These are the activations of a small neural network, seen along a few directions. Each row is one input.
Each table varies a few parts of the input and shows all the possible inputs, shuffled.
Descriptions start from the smaller parts, as in this example, which fits no table here: one of 5 places around a ring, together with either a single point or (one of 2 separate values, together with one of 4 places along a line) or one of 9 places along a line.
Shared parts are said once, and a part with two or three values counts as separate values.
In the rows, 128 means zero.

Other details of the inputs vary at random and push rows far along two fixed directions, the same in every table; ignore that.

Table:
r1: [ 70 118 118 155 107 148 141  97  74 116  76 108]
r2: [ 83 110 130 163  98 141 141  79  66  98  86 117]
r3: [156 106 148  97 159 148 117 180 202 121 130 162]
r4: [155 110 138  81 154 106 108 169 178 127 125 146]
r5: [ 91 112 122 167  93 106 123  95  73 103  88  89]
r6: [148 184  80 148 106 149 139 140 123 165 193 132]
r7: [129  88 163 119 157 102 128 104 122 110  87 163]
r8: [108  93 146 110 150 136 139 133 138 115  65 150]
r9: [120 178  91 138  99 185 113 160 121 153 214  93]
r10: [166 101 155 107 158 147 120 171 205 111 140 167]
r11: [164 105 151  99 160 149 116 178 206 118 138 164]
r12: [104 128 108 193  96 124 156  90  81 126  63 132]
r13: [104  85 142 118 143 138 138 142 152 110  66 143]
r14: [144 109 147  97 156 149 121 186 197 129 126 157]
r15: [152 106 133  82 163  99 116 154 174 133 138 142]
r16: [ 86 108 134 168 119 102 136  79  63 118 101 105]
r17: [132 107 128 137 135 115 149 129 151 134  57 176]
r18: [148 169 109 125  96 134 129 131 130 176 178  93]
r19: [ 88 129 108 181  93 128 153  98  88 146  62 131]
r20: [158 114 143  79 180 118 114 141 167 132 140 170]
r21: [181 151 164 117 155 105 139 153 196 122 124 157]
r22: [ 83 116 125 160 121 119 126  71  63 120  84 115]
r23: [128  86 144 118 139  94 117 131 143 100  72 136]
r24: [165  94 169 132 135  99 156 121 138 121  67 126]
r25: [110 170  98 136 100 180 121 165 122 158 196  93]
r26: [158 112 145  90 157 127 107 177 186 121 125 155]
r27: [166 172 114 127 103 136 135 133 124 165 193  89]
r28: [159 152 155 106 145 104 129 156 193 141 108 157]
r29: [ 89 115 135 162  94 131 139  66  49 105  96 124]
r30: [159 118 141  71 173 134 120 147 166 127 134 177]
r31: [132 162  92 120 115 126 117 132 114 146 220  91]
r32: [117  88 145 115 162  94 123 112 139 123  78 144]
r33: [169 109 148  70 173 139 127 157 188 111 145 181]
r34: [131 176  91 139  95 181 124 137 114 138 245  99]
r35: [108  86 143 121 142 139 136 139 152 106  68 146]
r36: [112 128 110 198  98 124 159  91  76 119  66 133]
r37: [ 90 111 144 168 111 114 136  70  51 113 100 121]
r38: [158 147 158  99 145 103 128 162 198 146 107 162]
r39: [113 123 131 162  90 113 144  90  93 141  72  89]
r40: [ 72 117 119 158 105 146 140  91  73 111  78 108]
r41: [163 105 147  84 183  99 122 145 174 128 155 161]
r42: [ 74 115 121 159 105 145 141  84  73 106  76 111]
r43: [166 100 162  93 179  98 131 147 162 123 163 163]
r44: [159 106 144  83 182 101 118 143 176 132 147 161]
r45: [ 70 131 113 169  85 140 121 116  74 127  85  85]
r46: [ 96 165 132 189  89 111 143  89  92 125  70 100]
r47: [125 185  90 130  97 165 104 159 110 153 213  87]
r48: [125  95 149 106 151 124 128 106 125 108  72 166]
r49: [106 126 127 163  86 115 142  88  91 146  70  88]
r50: [142 181  99 118 108 164 120 115  88 142 236 120]
r51: [156 103 136  81 166  95 117 154 179 128 138 146]
r52: [172 179 114 137 102 141 139 132 111 161 198  83]
r53: [159 118 143  68 177 136 122 151 169 132 134 175]
r54: [ 63 115 115 162  99 152 141 114  88 123  78  97]
r55: [140 170  93 117 108 134 105 149 119 143 215  92]
r56: [117  82 145 122 142 136 136 131 155  96  76 151]
r57: [119  86 144 116 163  93 124 110 137 120  81 145]
r58: [162  95 148  87 169  89 126 152 176 116 144 151]
r59: [137 177 100 123 126 148 114 115  93 152 233 110]
r60: [134 181  93 135  99 163 103 152 113 143 218  90]
r61: [140 156 108 129 116 120 129 135 105 138 235  94]
r62: [138 209 113 145  98 131 128 135 132 160 185 101]
r63: [152 167 105 124 111 132 112 148 116 133 231  96]
r64: [122  89 141 113 138  96 116 135 144 110  67 134]
r65: [151 219 113 153 103 136 132 133 130 152 202  99]
r66: [ 84 126 119 158 100 138 132  68  52 113  95 117]
r67: [ 77 124 118 159 116 125 126  76  60 131  88 107]
r68: [112  83 144 120 143 136 137 135 156 102  72 148]
r69: [139 184  93 140  97 165 103 148 112 141 230  89]
r70: [124  80 144 117 148  83 128 120 140 105  83 135]
r71: [154 185  80 146 108 150 140 141 125 164 200 133]
r72: [132  88 156 137 137 121 116 131 147  93  74 144]
Each input here is: one of 6 places along a line, together with either one of 3 separate values or one of 9 places around a ring.
Q: The inputs of r53 and r48 match in every part but the place on the line of 6. If r54 is changed in the same way as r53 into r48, which row does it become?
A: r35
Q: Which other rows does r6 become when the place on the line of 6 takes its other values? List them by row number.
A: r12, r17, r19, r36, r71
Q: List by row number the other rows that have the place on the line of 6 in common with r49.
A: r1, r13, r14, r17, r20, r28, r30, r47, r51, r57, r64
Q: List by row number the other rows that have the place on the line of 6 in common with r21.
A: r2, r10, r24, r29, r34, r36, r37, r43, r61, r63, r72
Q: Which other rows does r12 become when the choice among 3 separate values takes its other values? List them by row number.
A: r52, r65

Table:
r73: [124  97 151 161 118 110 156  99 121 110  33 145]
r74: [ 73 166  94 167  72 153 117 110  67 136 156  52]
r75: [154 112 156 102 153 106 120 170 203 121 103 146]
r76: [143  79 147  73 168 124 119 169 184 115 107 152]
r77: [164 124 124  84 164 158 118 171 175 128 202 166]
r78: [114 105 148 150 127 116 150  91 113 115  37 149]
r79: [160 172 111 127 117 129 128 164 156 155 192 111]
r80: [ 74 152  78 161  84 153 120 105  56 141 161  74]
r81: [ 92 131 125 160 103 109 138  90  89 145  62 108]
r82: [122  97 151 168 113 112 148 112 123  99  36 139]
r83: [152  93 148  87 179 125 130 146 177 114 110 193]
r84: [103  95 155 169 111 121 133 110 116  92  34 129]
r85: [164 147 127 102 148  99 109 125 120 138 219 106]
r86: [ 86 134 110 156  98 173 124 115  77 120 154  95]
r87: [173 159 125  82 167 144 128 156 168 146 201 171]
r88: [139 184  97 103 128 137 118 140 123 171 205 122]
r89: [128  75 166 132 143  78 135  83 103  89  84 139]
r90: [156  95 164  91 163 138 118 161 190 103 110 165]
r91: [109 176  96 176  78 132 138 106  82 162 150  78]
r92: [130 166  87 110 126 143 114 139 118 159 203 119]
Q: The inputs of r77 and r80 match in every part but one. If r73 is changed in the same way as r77 into r80, which row does it become?
A: r91
Q: Describe the family of inputs behind these rows.
A: one of 2 separate values, together with either a single point or one of 9 places around a ring
Q: Which other rows does r74 become when the choice among 2 separate values takes its other values? List them by row number.
A: r90

Table:
r93: [107  86 144 127 132 107 122 122 129 118  53 114]
r94: [144 133 130  94 157 142 115 173 188 126 136 158]
r95: [136  63 154 105 162  97 142 114 140 101  43 179]
r96: [133 177  98 112 111 143 120 121  94 154 210 112]
r97: [160 205  93 158  95 132 145 140 121 172 189  99]
r98: [135 159  95 130  99 152 120 140 115 146 210  83]
r99: [150 124 125  87 151 133 108 172 179 135 134 143]
r100: [119  70 146 125 152 122 128 147 161 107  38 169]
r101: [110  86 172 137 145  94 128 101 116 100  60 138]
r102: [ 67 129 112 174  95 107 127  81  47 129 112  81]
r103: [132 168  93 138  92 166 116 152 115 141 205 103]
r104: [163 128 125  96 160 154 127 174 183 144 179 163]
r105: [177 120 146  88 155 125 123 160 183 123 184 145]
r106: [127 174  99 146  93 178 124 154 118 134 207 115]
r107: [126  77 164 138 152  95 135 104 130  93  71 147]
r108: [156 210 109 152  88 129 137 132 130 175 188  98]
r109: [ 86 126 115 183  67 145 131  83  64 113 108  68]
r110: [121  71 160 128 145  98 136 119 139  98  63 139]
r111: [ 75 127 123 165  89 124 135  64  40 120  75 106]
r112: [134  63 152 104 167 114 144 127 156 121  50 174]
r113: [117  73 158 132 151 131 143 131 155 107  50 171]
r114: [181 124 121  67 169 123 128 157 172 138 181 169]
r115: [ 70 125 100 180  83 118 135  89  51 124 120  73]
r116: [114 184  99 135 111 173 127 137 120 149 204 107]
r117: [ 68 131 106 171 101 145 131  94  83 131  88 101]
r118: [163 127 117  89 146 140 111 184 180 138 169 150]
r119: [127 160  93 131 120 125 126 131 103 142 223 100]
r120: [128 174 113 129 119 132 117 126  99 145 220  96]
r121: [124  79 152  98 157  94 130 111 140 115  47 169]
r122: [131 169 101 123 107 151 112 143 116 152 200  77]
r123: [147 125 129  89 162 138 110 176 194 131 131 161]
r124: [ 83 137 102 189  92 123 131  58  35 113 120  90]
r125: [107  83 161 127 150  85 127 110 123 106  61 138]
r126: [115  75 154 114 158  79 122 103 132 107  48 163]
r127: [164 125 129  92 165 110 125 154 166 129 191 148]
r128: [ 62 134 108 185  76 145 125  95  58 114  69  75]
r129: [127 185  99 133  96 169 114 149 115 138 198  93]
r130: [197 130 140  74 168 134 124 151 168 128 181 173]
r131: [ 55 144 115 187  80 151 136  96  69 101  71  93]
r132: [167 209 108 163  93 140 146 140 121 162 189 101]
r133: [147 114 141  88 158 105 116 159 164 134 147 131]
r134: [128 170 114 127 110 140 117 136 104 148 214  80]
r135: [180 127 126  82 175 111 118 147 168 127 190 164]
r136: [145 136 135  94 154 144 119 173 189 120 138 159]
r137: [109  85 169 133 136 102 131 109 122 101  56 122]
r138: [ 62 131 131 177  90 145 147  68  53 113  66 102]
r139: [130 166  87 136  96 163 115 154 112 146 203  99]
r140: [182 154 138 108 136  95 132 158 201 166 136 152]
r141: [ 79 136 125 184  92 119 119  55  33 115 100  95]
r142: [113  81 165 114 154 117 142 109 141 111  34 164]
r143: [169 118 154  82 175 105 109 139 166 123 149 171]
r144: [ 61 141 120 181  91 154 143  90  77 113  89 102]
r145: [165 120 153  89 150 132 115 160 181 123 138 131]
r146: [153 209 103 152  87 127 135 130 130 179 190  96]
r147: [123 168  90 143 103 172 119 155 118 147 202 112]
r148: [124 172 104 146 105 179 132 140 115 143 210 117]
r149: [140  66 160 107 161 100 141 112 138  98  43 177]
r150: [123  73 142 120 159  83 132 104 132 100  62 163]
r151: [ 62 132 106 180  81 140 122  97  62 119  67  80]
r152: [ 71 127 120 163 101 139 142  77  66 130  80 102]
r153: [136 168  99 139  86 170 117 150 117 135 207 104]
r154: [123  75 159 131 156  90 136 110 133  95  70 149]
r155: [ 82 130 111 177  93 152 148  82  51 133 109  98]
r156: [115  85 157 126 134 114 125 121 138 108  48 119]
r157: [151 114 150  88 160 107 118 159 166 131 145 134]
r158: [140  75 161 130 162  95 126  96 132  89  60 167]
r159: [181 125 157  68 170 122 118 145 172 125 145 176]
r160: [116  82 158 119 154  85 123  99 126 105  54 160]
r161: [115 173 110 203  75 119 157  97  76 145  96  87]
r162: [161 117 139  69 175 131 126 157 187 146 141 169]
r163: [114 180  95 133 112 170 125 136 120 155 204 106]
r164: [151 130 167 145 125  93 149 122 163 129  43 146]
r165: [ 82 128 105 174  97 149 146  85  56 139 111  98]
r166: [163 133 129  97 147 153 120 186 187 127 173 164]
r167: [159 127 121  96 161 151 124 172 183 148 176 161]
r168: [131 159  90 128 101 147 119 142 115 150 210  83]
r169: [163 110 146 132 143  80 149 141 184 137  50 161]
r170: [117  66 158 124 147  91 137 120 140  99  57 140]
r171: [179 116 137  81 149 134 119 169 192 127 173 141]
r172: [187 127 145  79 167 151 134 163 180 138 182 175]
Q: Describe the family of inputs behind these rows.
A: one of 2 separate values, together with one of 4 places along a line, together with either a single point or one of 9 places around a ring
Q: The inputs of r121 and r159 match in every part but the place on the line of 4. If r167 is changed in the same way as r121 into r159, which row does it become?
A: r148
Q: The inputs of r118 and r103 match in every part but the place on the line of 4. If r123 is changed in the same way as r118 into r103, which row does it become?
A: r136
Q: Which other rows does r115 become when the place on the line of 4 takes its other values? List them by row number.
A: r105, r110, r170
Q: Which other rows does r135 become when the place on the ring of 9 takes its other values? List them by row number.
A: r95, r98, r104, r127, r139, r147, r165, r170
Q: List by row number the other rows that have the place on the line of 4 and the choice among 2 separate values in common with r125.
A: r94, r96, r122, r146, r151, r152, r157, r160, r163
Q: Which other rows does r161 become when the choice among 2 separate values takes its other values? List them by row number.
A: r108
